Each row below holds a small network's activations on one input, seen along a few directions.
In each table, some parts of the input vary, and every possible input appears once, in random order.
Descriptions start from the smaller parts, as in this example, which fits no table here: line(4) and (point or line(11) or (values(3) and ring(8))).
Shared parts are said once, and a part with two or three values counts as separate values.
(in the rows, 128 means zero)

Table:
row 1: [121 107  77 132 166  97 120 149 152 143 102 160 125 140 132 132 170]
row 2: [135 123 162 127 159 101 107 100  63 139 128 116 170 114 104 126 116]
row 3: [140 144 123 141 157  74 104 121  86 145 147 116 159 118  96 149 144]
row 4: [132 134 172 141 176 112  97  85  77 105 150 127 178 115 150 155 112]
row 5: [146 147 160 160 188  97 101 104 112 116 175 137 173 116 142 156 142]
row 6: [128 105 119 127 167 106 127 138 125 149 138 168 135 140 139 140 140]
row 7: [100  87  67 101 132 102 125 149 115 163 103 126 141 112 124 139 146]
row 8: [172 206  93 131  56 189 191 144 111 102  82  83 139 106 122  85 181]
row 9: [104 108  95 142  78 143 143 174 213 103 118 110  47 152 141 104 114]
row 10: [107  82 110  84 138 125 126 122  84 163  96 138 140 105 123 109 110]
row 11: [107  99 141  90 153 121 117 119  91 138 117 154 137 122 141 147 109]
row 12: [101 126 151 126  85 161 139 150 210 133 141 123  70 168 135 115  83]
row 13: [119 135 169 125  66 199 158 129 183 107 146 107  75 159 124 115  79]
row 14: [147 153 127 159 186  76 107 121 129 124 150 140 154 125 113 150 163]
row 15: [161 164 153 134  15 215 160 115 169  92 127 115  78 128 135  98 111]
What is each input in this table made of?
Answer: point or line(4) or (values(2) and ring(5))
Which other rows does row 5 become when the ring(5) part takes its other values? List them by row number.
Answer: row 2, row 3, row 4, row 14
Start at row 15 and move only the line(4) part, one step at a time. The first step leads to row 13. Which rows follow, in order?
Answer: row 12, row 9

Table:
row 16: [126 119 154 148 134 126 114 117 192 110 154 167  90 158 142 145 108]
row 17: [111  98 151 121 222  66  85 103  90 164 160 165 181 128 122 169 125]
row 18: [ 96  75  82  81  94 143 144 151 121 158  83 118 100 117 110  93 117]
row 19: [113 141 142 163 153  88 100 137 182 119 169 112  95 156 112 136 103]
row 20: [123  97  76 110 198  55  98 129  67 160 108 163 176 100 129 157 172]
row 21: [112 133  73 143 128  96 134 181 175 133 117 100 106 137 114 118 165]
row 22: [ 86  78 159  98 107 135 109 111 130 145 133 126 103 131 132 122  48]
row 23: [156 147 153 140 199  94 109  93  32 119 131 122 213  92 126 141 156]
row 24: [108  96 166 117 119 154 127 127 162 122 151 160  93 159 155 142  88]
row 25: [167 192 136 175 101 136 134 119 126  92 153  76 143 117 110 128 152]
row 26: [128 118  72 136 115 133 150 164 174 134  97 149 103 147 145 120 163]
row 27: [135 156 160 103  73 176 142 102  70 121 101  81 141 111 108 105  95]
row 28: [112 104  78 101 105 157 159 159 160 142  93 145 101 133 145 116 142]
row 29: [164 175 163 128  80 190 168 115 109 104 130 113 137 118 133 116 128]
row 30: [182 191 154 157  92 172 148 113 129  95 140 122 139 117 136 112 159]
Changing only one part turns row 20 into row 17. The same change can be made to row 28. Which row results?
Answer: row 24
What is each input in this table made of?
Answer: values(3) and (point or line(4))
Which other rows does row 21 become when the values(3) part takes its other values? List them by row number.
Answer: row 19, row 25

Table:
row 31: [112 111 126 120 105 144 134 137 157 129 122 129  97 141 132 119 106]
row 32: [121 119 113 131 115 134 135 145 165 126 125 135 101 141 137 125 129]
row 33: [116  93 117 123 240  32  73 107  61 162 140 162 196 107 122 169 150]
row 34: [141 151 131 136 108 143 139 128 126 117 127 108 129 123 121 117 134]
row 35: [140 143 129 125  98 156 145 126 120 120 119 116 128 121 127 117 131]
row 36: [116 118 132 126 108 143 134 137 167 128 134 133  95 146 131 124 110]
row 37: [135 122 141 131 235  54  86  97  39 147 144 148 215 101 123 166 155]
row 38: [136 142 144 130  98 155 138 122 129 114 127 113 118 127 128 117 115]
row 39: [115 119 108 124 114 130 135 148 154 133 120 123 106 137 127 122 128]
row 40: [147 154 135 141 108 146 139 125 133 111 129 119 126 127 129 121 136]
row 41: [141 151 150 136 100 154 138 120 137 113 138 116 120 131 128 122 118]
row 42: [116 112 110 113 106 144 141 144 148 136 111 134 105 134 132 117 125]
Changing only one part turns row 36 into row 41. The same change can be made to row 32. Which row results?
Answer: row 40
What is each input in this table made of?
Answer: values(2) and (point or ring(5))
Which other rows does row 35 become when the values(2) part takes its other values? List them by row number.
Answer: row 42

Table:
row 43: [153 154 124 146 161  98 116 114  85 125 135 119 177 105 118 140 163]
row 44: [151 167 131 136  39 206 176 139 158  91 114  94  91 134 130  95 126]
row 45: [143 144 142 150 173  90 102 108 104 124 156 128 164 117 120 149 143]
row 46: [122 102 139 121 191  87 100 110  87 143 137 160 165 118 137 152 129]
row 47: [136 148 128 132 155 103 120 119  74 133 127 102 173 104 110 130 146]
row 48: [100  93 101 118 177  77 107 143 120 155 121 131 138 128 117 134 132]
row 49: [139 154 155 134  42 204 166 135 185 100 132 106  75 150 128  99 104]
row 50: [142 139 148 142 189  93 105 109  94 130 149 147 175 121 133 156 147]
row 51: [126 136 146 134 167  95 106 114  93 133 146 110 159 118 111 137 124]
row 52: [154 168 135 132  38 201 172 140 159  92 116 100  88 128 127  88 127]
row 53: [142 137 134 118 156 108 116 103  57 139 121 123 183 101 119 139 140]
row 54: [113  95 100 123 196  74 105 135 121 153 124 166 148 131 134 150 153]
row 55: [136 156 154 134  49 198 162 137 183  98 128 103  74 147 130 103 103]
row 56: [131 124 151 122 165 102 103  98  72 138 140 132 169 112 120 148 119]
row 57: [137 124 157 127 186 100 105  99  73 134 150 148 180 111 133 152 132]
row 58: [123 116 128 133 193  79 100 120 110 139 139 161 157 130 137 157 142]
row 59: [107 116  99 111  57 181 165 166 206 129 106 125  56 154 136 103 109]
row 60: [125 121 124 142 178  77  98 120 118 133 146 141 147 127 125 152 138]
row 61: [110 112 128 128 172  81 100 128 108 142 137 124 145 127 118 140 121]
row 62: [147 135 138 124 174 107 118 103  57 135 130 138 192  99 130 143 152]
row 63: [102  82 105 105 176  84 102 126 100 158 113 152 146 120 124 142 130]
row 64: [119 133 132 127  54 188 162 147 200 112 122 116  61 156 137 104  93]
row 65: [110  80 111 111 194  81 105 126  97 156 122 167 157 120 136 146 140]
row 66: [136 154 145 139  46 189 153 133 182 100 124 101  75 142 134  98 103]
row 67: [118 127 131 131  49 189 159 149 202 114 124 115  62 159 139 105  95]
row 68: [121 131 131 128  48 181 156 149 195 111 124 115  59 150 136 104  98]
row 69: [111 115  95 114  49 184 169 165 203 127 111 124  57 154 135 101 112]
row 70: [114 100  95 132 181  72 103 137 129 147 130 149 138 127 123 145 148]
row 71: [153 151 131 137 177 100 120 114  74 131 130 138 188 109 128 146 168]
row 72: [153 169 133 134  39 204 172 141 159  98 110  96  85 134 127  93 128]
row 73: [114 104 133 115 172  89  97 110  89 145 128 144 155 119 125 147 118]
row 74: [108 112  92 115  54 172 156 160 206 131 104 120  58 147 139  96 111]
Changing only one part turns row 50 into row 54. The same change can be made to row 55. Which row results?
Answer: row 59
What is each input in this table made of?
Answer: line(4) and (values(3) or ring(5))
Which other rows agree with row 64 in the line(4) part? List them by row number.
Answer: row 46, row 58, row 60, row 61, row 67, row 68, row 73
